Each row below holds a small network's activations on one input, seen along a few directions.
Each table varies a few parts of the input and shows all the possible inputs, shuffled.
A made-up example of a description, with smaller parts first: values(3) and (point or line(9) or (ring(5) and line(6))).
Shared parts are said once, and a part with two or three values counts as separate values.
In the rows, zero is written as 128.

Other details of the inputs vary at random and push rows far along two fixed directions, the same in every table; ignore that.

Table:
row 1: [101 137 127 162  59 127 109  63 108  87  87 102]
row 2: [131 133 110 122 155 150 187 173 116 184 169 186]
row 3: [121  78 180 121 128 138  29 101 144 132  72 106]
row 4: [129 149 162 132 148 101  89  95 131 149  54 109]
row 5: [130 134  68 112  51 107 145 135 103  35 164  86]
row 6: [142 121 169 118 123 138  52 108 171 120  43 106]
row 7: [131  90 172 117 159 142  68 113 172 127  95 112]
row 8: [123 135 122 110 171 136 164 129 105 183 141 185]
row 9: [132 143 155 141 155 106  87  84 121 150  55 114]
row 10: [183 107 116  78 203  87  70 156 151 137 145 120]
row 11: [127 133 129 159 106 125 103 116 134 137  93 108]
row 12: [110 120 118 147 170 112 141 163 138 189 182 140]
row 13: [113 143 131 125  99 146 144 100 130  95 116 144]
row 14: [171 120 114  68 158 101  42 128 136 101  93 107]
row 15: [105 105 129 145 106 145 100 131 132 122 160 142]
row 16: [141 128 143  96 217 135 148 119 126 196 110 176]
row 17: [133 161 108 135 179 140 191 141  98 164 167 202]
row 18: [187 118 116  67 214  79  99 182 144 158 169 138]
row 19: [135 121 147 125 131 132  52 116 147 159  73 131]
row 20: [113 153 106 133 168 105 165 129 115 196 148 157]
row 21: [135 118 146 122 113 154 116 117 156 112  91 124]
row 22: [120 122 108 152 161 150 158 163 124 152 207 180]
row 23: [169 127  98  90 180  65 145 187 134 145 193 112]
row 24: [ 90 114 112 185  49 143 145 119 116  75 172 107]
row 25: [122 148 133 157  83 128 145 139 127 114 110 112]
row 26: [112 132 140 151  50 134 122 111 150  79  85  80]
row 27: [113 152  96 127 150 136 178 135 105 170 178 196]
row 28: [116 116 166 120 125 107  65  67 124 153  32  92]
row 29: [130 123 146 128 214 107 131 168 171 191 146 126]
row 30: [119 148  42 122  34 122 180 124  91  18 179 100]
row 31: [140 155 145  77  96 160 128 108  76  97 144 113]
row 32: [126 166 114 129 158 138 193 147 105 152 166 195]
row 33: [116 150 107 127 164 124 224 133 128 161 163 152]
row 34: [118 162 127 104  42 150 171 105  63  69 162  80]
row 35: [122 136 131 137 118 140  95  81 115 120  95 149]
row 36: [165 150  76  92 179  78 183 191 111 141 198 137]
row 37: [ 82 108 115 168  32 155 200 127 130  48 190  98]
row 38: [111  88 147 134 103 164 131 121 130  97 143 130]
row 39: [114 123 128 142  92 130 147 133 120 145 113 115]
row 40: [105 148 128 139  97 122 159 101 131 107 111 114]
row 41: [ 90 127 119 147  46 146 196  83  96  77 126 113]
row 42: [146 105 165 111 144 149  84 110 148 146  58 123]
row 43: [ 78 104 113 167  36 148 186 135 102  83 190 113]
row 44: [118 113 152 165 124 123  96 122 132 119 116 101]
row 45: [134 122 160 103 157 135  91  79 150 133  62 129]
row 46: [103 147 100 187  18 153 197 130  95  62 157 121]
row 47: [145 153 109 143 168 149 183 175 116 167 169 192]
row 48: [134 144 137 141 100 149 129 143 129 114 115 147]
row 49: [134 110 176 132 153 132  51 128 152 130  92 123]
row 50: [123 126 122 129 178 145 177 180 151 153 202 173]
row 51: [117 149  93 149 136 121 186 169 124 185 175 154]
row 52: [122  86 173 130 156 122  83 112 153 149  86  86]
row 53: [188 135 108  65 219  87 107 175 130 156 148 150]
row 54: [127 116 173 145 151 108  66 129 154 143  88  92]
row 55: [145 103 108 119  65  88  83 116 132  41 135  52]
row 56: [166 123 112  71 145 108  20  94 137  83  57  96]
row 57: [136 138 121 128 173 126 187 160 155 179 140 135]
row 58: [130 133 118 150 102 154 119 126 125 122 124 150]
row 59: [144 113 158 136 201 134  81 144 142 166 124 152]
row 60: [115 116 135 145  70 145 155 113 126 105 100  98]
Description of these inputs: values(2) and (point or line(5) or (values(3) and ring(8))).
Changing only the values(2) part turns row 41 into row 16. The same change can be made to row 43. Which row results?
Answer: row 3
Changing only the values(2) part turns row 35 into row 1. The same change can be made to row 22. Which row results?
Answer: row 24
Which other rows does row 17 become when the values(3) part takes its other values? List them by row number.
Answer: row 47, row 59
A walk changes only the ring(8) part. It starts at row 58 and steps to row 47. List the rest of the walk in order.
Answer: row 48, row 6, row 21, row 42, row 2, row 19

Table:
row 61: [147 151 130  92 161 125 136 128 103 160 124 138]
row 62: [132 141 119 143 161 124 128 141 131 173 131 153]
row 63: [131 121 146 132 165 139 132 155 138 165 141 149]
row 64: [138 129 120 106 174 113 119 141 130 142 150 127]
row 65: [105 132 110 144  65 155 196 124 119  73 158 140]
row 66: [140 129 124 107 170 102 122 138 128 147 151 126]
row 67: [122 117 146 127 163 132 133 130 133 166 132 126]
row 68: [151 158 128 104 151 120 132 138 113 161 110 130]
row 69: [148 131 123 110 174 121 118 153 143 133 146 134]
row 70: [ 97 129 114 166  55 152 191 136 115  94 168 119]
row 71: [122 123 148 138  96 120  67  79 140 103  42  93]
row 72: [117 141 105 132 141 131 166 127 110 144 161 165]
row 73: [133 126 143 133 162 137 121 148 135 158 135 156]
row 74: [147  96 140 102 102 127  49 110 150  84  81  96]
row 75: [138  96 135  98 107 119  57 102 137  97  91  93]
row 76: [108 134 104 161  60 163 170 128 109  79 172 154]
row 77: [144 126 119 113 171  99 126 139 120 148 145 122]
row 78: [137 136 124 123 174 130 144 134 136 153 122 158]
row 79: [142 136 117 119 164 108 115 151 141 143 136 120]
row 80: [143 135 124 119 156  97 112 145 139 144 131 115]
row 81: [157 152 133  95 161 133 135 142 115 151 120 145]
row 82: [ 95 123 123 168  36 151 158 128 112  82 151 115]
row 83: [128 137 127 126 162 117 149 135 141 165 114 136]
row 84: [ 94 127 113 141  55 147 182 102 108  72 148 124]
row 85: [148 131 119 125 157  94 116 145 131 145 125 111]
row 86: [117 134 114 141 131 139 147 126 111 141 158 156]
row 87: [124 103 173 136 104 144  72  99 150 106  71  90]
row 88: [ 97 132 115 169  41 149 161 129 107  83 158 131]
row 89: [121 148 103 144 130 126 163 137 120 145 147 158]
row 90: [122 117 161 137  97 125  82  91 151 116  59  82]
row 91: [124 126 138 130 166 129 127 138 122 170 144 153]
row 92: [112 125 124 138 140 140 171 151 113 155 178 152]
row 93: [129 124 146 131 114 134  75  93 139 108  75 125]
row 94: [141 112 157 116 101 114  46  99 147  78  77  81]
row 95: [120 118 147 126 114 125  79  75 129 109  64 106]
row 96: [144 133 105 126 145 117 163 160 121 120 174 139]
row 97: [125 123 144 120 158 126 136 118 138 159 120 125]
row 98: [119 117  88 131  45 135 152 139 118  64 162 116]
row 99: [135 125 145 123 162 134 141 135 150 154 121 136]
Changing only one part turns row 98 into row 74. The same change can be made to row 70. Which row results?
Answer: row 87
What is each input in this table made of?
Answer: values(3) and (point or line(4) or ring(8))
A walk changes only the ring(8) part. It starts at row 89 and steps to row 62. List the rest of the walk in order.
Answer: row 88, row 82, row 70, row 90, row 83, row 71

Table:
row 100: [103 163  83 165  63  86 157 100 100  91 120  94]
row 101: [155 135 126  96 152 103  70 140 116 147 120 119]
row 102: [162 126 126  83 120 120  70 111 143  84  78 106]
row 103: [109 132 160 132  78 156 140 103 118 106 107 101]
row 104: [140 161 115 113 169  67 131  94 128 157  78  93]
row 105: [160 134 110 107 138 114  69 139 139 115 104 131]
row 106: [ 92  94 124 144  73 138 155 106 135  79 149 102]
row 107: [149 142  94 140 161 124 177 197 134 141 197 164]
row 108: [124 110 111 100  67 135 100  88 113  41 134 109]
row 109: [142 105 143 129 179 108  65 137 144 144 130 124]
row 110: [118 126 160 162  75 148  74 100 154  98  61 109]
row 111: [145 140 162  96 195 132 115 113 116 199  81 142]
row 112: [ 99 114 126 163  51 130 144 131 119 103 147  90]
row 113: [123 135 121 139 198 137 143 135 116 200 151 198]
row 114: [106 122  98 149  60 147 215 147 136  75 171 122]
row 115: [110 122  81 136  47 139 130 119  97  44 186 136]
row 116: [119 128  95 163 120 128 192 177 144 140 180 148]
row 117: [ 98 140 105 166 146 153 209 161 118 161 217 192]
row 118: [127 108 156 114 139 115 116 124 144 152 100  82]
row 119: [127 123 133 119  67 135 148 130 107  67 154  88]
row 120: [101  90 138 160 100 121  89 108 148 114 117 101]
row 121: [121 110 165 114 143 142  73  66 128 133  59 133]
row 122: [140 130 160 113 133 142  87  87 141 130  39 133]
row 123: [166 116 154 100 168 114  74 133 162 121  79 100]
row 124: [127 124  95 119 161 133 213 172 116 122 234 164]
row 125: [120 129 141 120 208 140 166 140 141 187 154 170]
row 126: [134 138 167 134 187 126  96 140 138 209 101 131]
row 127: [110 135 126 165  38 160 116  95 115  75  89 140]
row 128: [133 139 109 137 128 122 173 183 104 135 206 138]
row 129: [139 148 137 119 197 141 177 159 154 184 132 169]
row 130: [133 145 142 131 169 134 119 131 106 198 110 157]
row 131: [165 133 134  66 167 106  90 129 120 143 112 111]
Changing only one part turns row 105 into row 102. The same change can be made to row 120. Which row results?
Answer: row 106
What is each input in this table made of?
Answer: values(2) and (point or (values(3) and line(5)))
